Look-ups in named tables: a row name and a column name give one cell, copied from the table.

bozala:
,bep,lukim,divi
vapozi,0.508,-0.510,0.654
sisutos,0.458,-0.342,0.536
nito,0.722,-0.235,0.738
zibesag,0.690,-0.429,0.790
nuvomos,-0.060,-0.213,0.015
vomel,0.320,0.161,0.206

bep of sisutos: 0.458
lukim of sisutos: -0.342
lukim of vomel: 0.161
bep of vapozi: 0.508
divi of sisutos: 0.536
lukim of nuvomos: -0.213
lukim of nito: -0.235

tofebim =
         nurepif  zutesi
dirones     7862    8959
golo        4450   -5361
tam         4796   -6749
pom         8074    4760
legep       5939   -8379

zutesi of legep = -8379
nurepif of legep = 5939
zutesi of golo = -5361
zutesi of dirones = 8959
nurepif of tam = 4796
zutesi of tam = -6749
zutesi of pom = 4760

Table bivi
          res  momaz  veteb  desotom  vuze  dilodu  tuzupig  tuzi  fusibis  gesodav
lin      4360   4370   4438     4484  4132    4752     4681  4548     4438     4330
vafo     3559   3099   5298     3358  2937    6134     5569  6191     4307     3356
segum    3630   3562   5142     3755  3503    5242     4827  5574     3974     3546
velofi   3991   4037   4927     4151  4014    4833     4595  5107     4124     3962
bukem    6550   6071   4208     6002  5631    5706     6128  4311     6677     6472
susudod  4751   5477   5668     4783  7287    1945     2235  4423     3742     5113
daneget  1564   1781   6883     2111  2368    5407     4203  7638     2140     1475
pul      5572   5260   4884     5163  5297    5355     5486  5003     5704     5527
keper    5618   5252   5078     5094  5463    5379     5500  5206     5769     5575
lese     5221   5023   4956     4965  5081    5196     5242  5055     5325     5190

desotom of bukem is 6002
vuze of lese is 5081
tuzi of daneget is 7638
gesodav of keper is 5575
res of lin is 4360
tuzi of lese is 5055
res of pul is 5572
fusibis of daneget is 2140
tuzupig of keper is 5500
momaz of velofi is 4037
dilodu of bukem is 5706
desotom of segum is 3755
veteb of segum is 5142
momaz of daneget is 1781
res of daneget is 1564
gesodav of susudod is 5113
tuzi of pul is 5003

tetibe =
        ratumo  besuled  mudevu  gotupi  mulikuv     rig  libeto  tedabe   tomom  zisatom
sesili  -52.01   -25.59  -12.58   32.37   -10.71   97.41   -9.63  -15.24  -41.63   -15.93
sapefu  -94.83   -18.96  -31.16  -29.67   -34.31    5.74  -71.95  -71.90  -68.76   -38.39
duv     -50.89   -36.44  -34.13    3.52   -33.64   39.56  -25.55  -27.86  -40.32   -36.91
feme    -86.92   -16.03  -83.41  -49.87   -93.92  -82.88  -95.86  -83.10  -30.37   -95.69

sapefu, besuled => -18.96
sesili, gotupi => 32.37
duv, libeto => -25.55
sesili, mulikuv => -10.71
duv, rig => 39.56
duv, gotupi => 3.52
sesili, besuled => -25.59
duv, mudevu => -34.13
duv, ratumo => -50.89
duv, besuled => -36.44

dapim:
	femag	mez	nosud	geb	gezinu	doz	mazur	raz	tupu	tonomes
pov	0.22	0.20	0.19	0.16	0.17	0.56	0.15	0.13	0.37	0.38
nudiva	0.23	0.19	0.14	0.14	0.16	0.52	0.27	0.15	0.34	0.34
tos	0.22	0.20	0.50	0.34	0.27	0.21	0.21	0.79	0.29	0.34
morak	0.23	0.22	0.31	0.22	0.20	0.48	0.13	0.15	0.34	0.35
zakitis	0.20	0.20	0.45	0.25	0.21	0.49	0.13	0.21	0.41	0.45
vaku	0.24	0.18	0.14	0.17	0.19	0.24	0.69	0.17	0.26	0.28
mesu	0.22	0.21	0.24	0.19	0.19	0.54	0.13	0.13	0.37	0.38

tos, doz: 0.21
morak, tonomes: 0.35
pov, gezinu: 0.17
tos, raz: 0.79
vaku, geb: 0.17
zakitis, doz: 0.49
mesu, tonomes: 0.38
morak, femag: 0.23
vaku, femag: 0.24
Row with the largest nosud: tos

kad =
         megabar  tezef
nam        0.690  0.567
turuvov    0.574  0.179
fuvan      0.362  0.404
nufi       0.471  0.332
bunari     0.732  0.416
losafel    0.282  0.702
nesota     0.145  0.599
detipov    0.675  0.784
nibezon    0.284  0.247
kov        0.808  0.358

turuvov, megabar => 0.574
fuvan, megabar => 0.362
nam, megabar => 0.690
detipov, tezef => 0.784
kov, megabar => 0.808
losafel, megabar => 0.282
detipov, megabar => 0.675
nufi, megabar => 0.471
fuvan, tezef => 0.404
bunari, tezef => 0.416
nufi, tezef => 0.332
bunari, megabar => 0.732
nibezon, megabar => 0.284
kov, tezef => 0.358

Table naz
cols = seb, nez, mami, baneka, tefe, bagak, tofefo, godom, kov
mibe: [38.3, 70.5, 48.7, 54.6, 22.6, 13.8, 74.2, 29.4, 61.1]
buluze: [48.8, 54.8, 53.2, 50.6, 45.2, 30.7, 41.1, 50.1, 75.2]
guk: [56.3, 54.0, 53.1, 50.8, 47.3, 61.3, 49.4, 46.7, 57.5]

What is the godom of buluze in naz?
50.1
What is the baneka of buluze in naz?
50.6
What is the tofefo of guk in naz?
49.4
What is the seb of guk in naz?
56.3
What is the baneka of mibe in naz?
54.6
What is the seb of buluze in naz?
48.8
What is the mami of mibe in naz?
48.7
What is the tofefo of buluze in naz?
41.1
What is the tofefo of mibe in naz?
74.2

bezare =
,zitupe,mis,piveg,dinuf,figoduf
minas,74.69,76.63,68.03,72.79,53.80
vusamu,50.62,50.75,52.32,49.50,45.88
betav,72.15,36.75,24.61,36.07,86.65
nes,67.60,77.26,71.33,70.98,32.63

piveg of vusamu = 52.32
dinuf of nes = 70.98
piveg of betav = 24.61
zitupe of betav = 72.15
mis of nes = 77.26
piveg of nes = 71.33
figoduf of nes = 32.63
zitupe of vusamu = 50.62
dinuf of minas = 72.79
dinuf of betav = 36.07
mis of minas = 76.63
mis of vusamu = 50.75
figoduf of minas = 53.80
piveg of minas = 68.03
figoduf of vusamu = 45.88
Row with the largest dinuf: minas

tosuro:
fields: dunu, ruv, das, kiv, febur, sab, nimor
lak: [72, 60, 46, 30, 64, 26, 47]
zal: [31, 21, 32, 41, 20, 59, 32]
kizik: [69, 59, 51, 48, 51, 43, 56]
sela: [49, 39, 42, 48, 31, 56, 45]
seg: [75, 66, 57, 55, 52, 45, 63]
sudetob: [34, 24, 36, 50, 17, 66, 38]
lubizo: [63, 51, 40, 24, 59, 25, 40]
lagidu: [62, 52, 47, 46, 45, 46, 51]
figaf: [58, 46, 41, 35, 48, 38, 42]
midipo: [70, 62, 62, 75, 35, 67, 72]
puzaref: [42, 32, 40, 50, 24, 62, 43]

What is the nimor of lagidu in tosuro? 51
What is the kiv of midipo in tosuro? 75
What is the sab of sudetob in tosuro? 66
What is the ruv of lagidu in tosuro? 52
What is the ruv of seg in tosuro? 66
What is the sab of seg in tosuro? 45
What is the kiv of sela in tosuro? 48
What is the ruv of lak in tosuro? 60
What is the nimor of lubizo in tosuro? 40
What is the dunu of sela in tosuro? 49
What is the ruv of kizik in tosuro? 59
What is the das of lubizo in tosuro? 40
What is the ruv of figaf in tosuro? 46
What is the febur of lak in tosuro? 64
What is the febur of zal in tosuro? 20

nup
fields: tipot, zikik, rorulom
tizadu: [0.44, 0.80, 0.35]
bidinas: [0.41, 0.82, 0.36]
relogo: [0.23, 0.90, 0.70]
pafe: [0.32, 0.86, 0.53]
vulat: [0.44, 0.79, 0.35]
rikatu: [0.42, 0.81, 0.35]
lilire: [0.44, 0.79, 0.35]
bori: [0.43, 0.80, 0.35]
lon: [0.43, 0.81, 0.35]
navur: [0.44, 0.79, 0.35]
rakide: [0.40, 0.82, 0.39]
gisogir: [0.37, 0.84, 0.44]

pafe, tipot -> 0.32
rikatu, tipot -> 0.42
rakide, zikik -> 0.82
rikatu, rorulom -> 0.35
gisogir, tipot -> 0.37
tizadu, rorulom -> 0.35
gisogir, rorulom -> 0.44
relogo, zikik -> 0.90

roda:
,dolusu,buno,vunoro
mevuf,-49.2,20.3,34.2
latizos,30.8,-38.0,1.2
bevila,-38.9,42.8,-25.7
bos,-17.7,-9.4,-25.2
vedu,51.7,-47.3,1.2
puz,-34.6,24.8,-2.6
zamosu,57.5,-30.9,-43.2
fonak,52.8,-36.3,-9.3
sutulis,16.6,-15.4,-25.5
tonu,-25.8,-9.1,22.1
rorune,34.6,-25.9,-58.2
pema,-71.1,28.8,-7.9
telogem,-32.9,-11.0,68.0
denalu,67.3,-42.9,-22.3

What is the buno of bevila in roda? 42.8
What is the dolusu of bevila in roda? -38.9
What is the vunoro of mevuf in roda? 34.2
What is the vunoro of zamosu in roda? -43.2
What is the vunoro of tonu in roda? 22.1
What is the vunoro of rorune in roda? -58.2
What is the buno of fonak in roda? -36.3
What is the dolusu of tonu in roda? -25.8
What is the vunoro of puz in roda? -2.6
What is the buno of tonu in roda? -9.1
What is the buno of rorune in roda? -25.9
What is the dolusu of pema in roda? -71.1
What is the dolusu of rorune in roda? 34.6
What is the dolusu of sutulis in roda? 16.6
What is the vunoro of denalu in roda? -22.3
What is the buno of vedu in roda? -47.3
What is the buno of bos in roda? -9.4
What is the dolusu of zamosu in roda? 57.5
What is the vunoro of sutulis in roda? -25.5
Which row has the largest dolusu? denalu

